Each row below holds a small network's activations on one input, seen along a few directions.
In each table, some parts of the input vary, and every possible input appears once, in random order.
A made-up example of a description, with smaller parts first: one of 6 places along a line, together with either a single point or one of 9 places around a ring or (one of 3 separate values, together with one of 8 places around a ring).
Shared parts are said once, and a part with two or three values counts as separate values.

Other details of the inputs vary at random and push rows far along two fixed directions, the same in every table; ignore that.

A family of inputs:
x1: [ 51  18 -47  32  11  12  66 -49 -34 -41 -69]
x2: [  6 -12  16   6 -14  10 -23  27  23   2 -25]
x3: [-44 -20  27   0  10  35   5 -27 -14  17 -26]
x4: [  0  22 -42  -3  27 -16  42  -6 -30 -21  41]
x5: [-12  26 -19 -21  -9 -37 -17  13  -7   2  80]
x6: [-38 -27  42 -11 -18  29 -33 -21   0   8  -2]
x7: [ 29  20 -43  27  -6   0  45 -31 -21 -21 -76]
x8: [ -3  21 -14 -15 -15 -22  -8  17  -7  -2  66]
x9: [ 23 -16  28   2  10  18 -16   9  27  20 -19]
x10: [ 15  10 -15   5  -7 -23  17 -13  -8  -8 -24]
x11: [ -9 -18   0   9  17   2   3  16  17  31 -36]
x12: [-61   5  14 -26 -18   0 -46 -12 -28 -21  94]
x13: [ -5  -7   1   6  17  -8  14  12   0  20 -34]
x14: [-54  14  15 -31 -17   1 -30 -20 -28  -5  97]
x15: [ 18  -8  26   7   7  15  -7   7  34  16 -25]
x16: [ 11 -15  24   5   6  13 -31  20  32  -3 -13]
x17: [ 21   7 -30  12  32   6  58 -17 -28  -9 -21]
x18: [  2 -10  32   2  -6  -6 -28  22  31  30 -16]
x19: [ 18 -27  20   1   3  14 -23  12  25   5  -2]
x20: [  0 -22  23  -2 -14  -7 -30  23  36  20 -11]
x21: [ -4 -15   4   7  11  18  12  22  16  25 -41]
x22: [ 12 -21  28  -6  -1  10 -29  20  37   6  -1]
x23: [ 14  33 -46  -3 -17 -24  38 -13 -31 -34  30]
x24: [  9  40 -42  -2  -7 -41  21 -12 -42 -37  34]
Description of these inputs: one of 4 places along a line, together with either a single point or one of 5 places along a line.
- Changing only the place on the line of 4 turns x12 into x6. The same change can be made to x7. Which row results? => x20
- Which other rows agree with x3 in the place on the line of 4? List them by row number. => x4, x11, x13, x17, x21
- Which other rows does x19 become when the place on the line of 5 takes its other values? List them by row number. => x10, x20, x22, x23
- Which other rows does x1 become when the place on the line of 5 takes its other values? List them by row number. => x2, x7, x16, x24
